Each row below holds a small network's activations on one input, seen along a few directions.
Each table varies a few parts of the input and shows all the possible inputs, shuffled.
Descriptions start from the smaller parts, as in this example, which fits no table here: one of 5 places around a ring, together with either a single point or one of 11 places around a ring or (one of 3 separate values, together with one of 4 places along a line).
Shared parts are said once, and a part with two or three values counts as separate values.

Rows:
row 1: [ 24 -10  12 -11   4  -9   8   0 -20  26  10]
row 2: [-14  23 -15  -1  35 -26  14  -6  -9   3  -5]
row 3: [ -8  -5  12  -7 -36  36 -14   5   5  -1  -1]
row 4: [ -4   9  20   5 -19  21 -26   5  37  -6  -7]
row 5: [  8   6  20  10  20 -11  12   3  -8  25  13]
row 6: [-27 -27   2  -2 -45  21 -19  11   4  -9   5]
row 7: [  8   3 -17  10   8 -10  16 -12 -12   2 -29]
row 8: [ -6  22 -30  10  29 -20  19   4  -7   2 -18]
row 9: [ 18 -13  -5 -21   2  -1  23 -12 -11  17   1]
row 10: [  2 -29  -7 -13  35  -3  -8 -14 -21 -28   8]
row 11: [ -1  20   7  19 -34   2 -25  16  42 -30  23]
Q: What is each input in this table made of?
A: either a single point or one of 4 places along a line or one of 6 places around a ring
Q: Start at row 11 and move only the place on the line of 4, one step at a time. The first step leads to row 4. Which rows follow, in order?
A: row 3, row 6

Rows:
row 12: [-14  18  -5  27 -12  -9  -3  16  14  -6   2]
row 13: [  6  23  10  22   1 -10 -16   6  20 -17   8]
row 14: [-20   2 -17  -2   1  10 -12  -4  13 -24 -21]
row 15: [-35   2 -14   2  -4   2  -8   8   4 -24  -2]
row 16: [ 11 -18  29  -9  -2  17  -8   6  -3  13  13]
row 17: [ 14  -3  -6  -4  59 -39  25 -18 -20  11   3]
row 18: [ 16   9 -21  -1  46 -12  38 -20 -32  12 -27]
row 19: [ -8 -18  18  -1 -20  12  -1   3 -14  22  11]
row 20: [  2   6 -25  -7  40 -35  25   2 -39  22  -3]
row 21: [17 23 22 -3 -8  0  0  8 20 11 15]
row 22: [  8 -16  18  -8 -16  19  -5  -6  -8  18 -12]
row 23: [-15   5  -6   1  11   6 -24  -4  12 -31   7]
row 24: [ 13  19   6  -2 -17   7   5   1  21  20  -9]
row 25: [ -3  19   6   6 -21  -1   9   9  12  23  14]
row 26: [  7 -27  -6 -15 -20  14  -5 -10  -7 -13 -10]
row 27: [ 12 -29   0 -13  -5  14 -13  -4  -3 -18  18]
row 28: [  1  16  -7  20  -8  -1  -6   7  24  -7 -18]
row 29: [ -9 -29  -5 -10 -24   7  -1   1 -14 -12  11]
Q: Changing only one part turns row 19 into row 16. The same change can be made to row 15. Which row results?
A: row 23
Q: What is each input in this table made of?
A: one of 3 separate values, together with either a single point or one of 5 places around a ring
Q: Change only the choice among 3 separate values in row 21. List by row number the other rows that result.
A: row 24, row 25

Rows:
row 30: [  0  17   5  11 -11  -2   1   7  15   7  -2]
row 31: [  3 -12   9  -5 -14  11  -8   1   3  -3   9]
row 32: [ 13  -8 -16 -12  49 -28  35 -15 -44  23  -6]
row 33: [  7  -2  13  -4 -19  11   0   3   4  16   3]
row 34: [-14   3 -11   4  -7   5  -9   2   8 -19  -5]
row 35: [ -4   9   0   7  -6  -1  -9   5  14 -10   4]
row 36: [-1 14  6 10 -6  0 -5  7 14  0  3]
row 37: [  5  -5  15  -4 -14  11  -5   3   3   7   8]
row 38: [-11   5  -3   5  -4   2 -10   4  11 -15   0]
row 39: [ -4 -16   5  -5 -12  12 -10  -1   0  -7   3]
row 40: [ 11  15 -22   0  59 -35  32 -14 -27  12 -15]
row 41: [ -6 -18  -2  -6 -15  14 -10  -1  -3 -11  -2]
Q: What is each input in this table made of?
A: one of 2 separate values, together with either a single point or one of 5 places along a line
Q: Changing only the choice among 2 separate values turns row 38 into row 39. The same change can be made to row 30. Which row results?
A: row 33

Rows:
row 42: [-10  18 -16   7   9 -12   7   2   2  -5  -7]
row 43: [  4  13   5  11  15 -16  -1   5   7  -1  11]
row 44: [12 14 13  6  2 -3  5  3  4 16  1]
row 45: [ -3  -1 -18  -1  15  -4   1  -6  -6 -17  -9]
row 46: [ -4  15  -7   4  -1  -1  12   0   3  14 -19]
row 47: [ -9 -18  -9  -5   4   5   2  -6 -17  -6  -8]
row 48: [  3 -17   9 -13   8   3  -4  -3 -11   1  13]
row 49: [  7  -5   4  -2  20 -10  -5  -6   1 -11  11]
row 50: [-14  -2  14   7 -49  29 -33  13  34 -22   8]
row 51: [14 -9 12 -8 -9  5  7 -1 -7 17 10]
row 52: [  1  -9  -6  -5 -14   4  10  -2 -11  14 -13]
Q: What is each input in this table made of?
A: either a single point or (one of 2 separate values, together with one of 5 places around a ring)
Q: Change only the place on the ring of 5 in row 48. List by row number the other rows that result.
A: row 43, row 44, row 49, row 51

Rows:
row 53: [  9 -13   2  -5  -8  11  -7  -9  -1 -14   1]
row 54: [  6  16   2   8 -10  -6   1   7  15  12   0]
row 55: [ 17  -4 -18  -7  50 -19  28 -10 -29   6 -16]
row 56: [ -3  -6  -2  -8 -10  19  -3  -7  -2  -3 -15]
row 57: [ -9 -23   7  -1  -1   3 -13   2  -6  -8  15]
row 58: [ -7 -20  -3   0 -11   6  -4   1  -6  -9  14]
row 59: [-12 -17  -8  -9 -16   7  -2   3  -3  -1   3]
row 60: [ 14  -8  17  -2 -17   7  -1   5  -1   8  13]
row 61: [-18 -11  -6  -5 -14  14   1   2  -7   3  -4]
row 62: [ 15   3  -1  -6  41 -30  37 -18 -25  32  -5]
row 63: [-14   8 -10   6  -7 -11  -1   8   5  -9  -3]
row 64: [ 12 -12  25  -4  -6   5 -10   5  -1   9  14]
row 65: [ 4 17 12  4  7 -2 -6  7 15  6 14]
row 66: [  6 -17  11  -6   3   8 -16  -8   0 -12   2]
row 67: [ 9 18  6 10 -5 -3  1  6 14  5 11]
row 68: [-12  10  -6   8  -1  -9  -1   6   3 -16   8]
row 69: [  3 -11  -3 -13 -11  12  -6  -8   3  -6  -9]
row 70: [ -3   9  -7  12   1   4  -3  -2  10  -7 -19]
row 71: [  8  -4  11 -11 -21   9   2   5   2  16   4]
row 72: [ -1  10   1   0  16   1 -11  -3  15 -15   1]
row 73: [-17   9  -8  13  -6  -5   0   8   1  -4 -11]
row 74: [ 1 17  5 16 -9  0  3  6 10 16 -8]
row 75: [  1   8 -10   4   0  -2  -5  -2  15 -11 -13]
row 76: [  4   1 -24  -6  41 -28  21 -10 -41  13  -4]
row 77: [-16   9   0   2  10  -8  -8   6   5 -14  12]
row 78: [  3  10  -5   6   5  -1  -4  -3  13 -18  -2]
row 79: [  1   1  13  -5 -19  16   5   3  -3  19  -4]
Q: Changing only one part turns row 58 into row 60. The same change can be made to row 73. Which row results?
A: row 74
Q: What is each input in this table made of?
A: one of 3 separate values, together with either a single point or (one of 2 separate values, together with one of 4 places along a line)
Q: Change only the choice among 3 separate values in row 65. List by row number the other rows that result.
A: row 72, row 77
Q: Change only the choice among 2 separate values in row 75. List by row number the other rows that result.
A: row 69

Rows:
row 80: [ -9   4  -3   5 -10   4 -14   4  17 -19   2]
row 81: [  5  -9  11  -7 -21  12  -3   2   4   7   7]
row 82: [ -2 -14   2  -3 -16  14 -11  -1   3 -12   0]
row 83: [ -6   9   6  10 -13   4  -9   7  16  -4   2]
row 84: [ -3 -10   7  -5 -16  16 -10   2   2  -3   2]
row 85: [ 19   3  -4  -5  46 -23  19 -13 -20  11  -2]
row 86: [ -1 -11  11  -4 -19  13  -8   2   3   4   3]
row 87: [  1  12   6   9 -15   2  -6   9  15   0   4]
row 88: [-10   9   2   6 -11   6 -12   6  16 -11   3]
row 89: [  6  11 -23  -1  38 -23  31 -12 -24  16 -23]
row 90: [  2  -4 -15  -5  38 -26  24  -7 -33  12   1]
Q: What is each input in this table made of?
A: either one of 3 separate values or (one of 2 separate values, together with one of 4 places along a line)
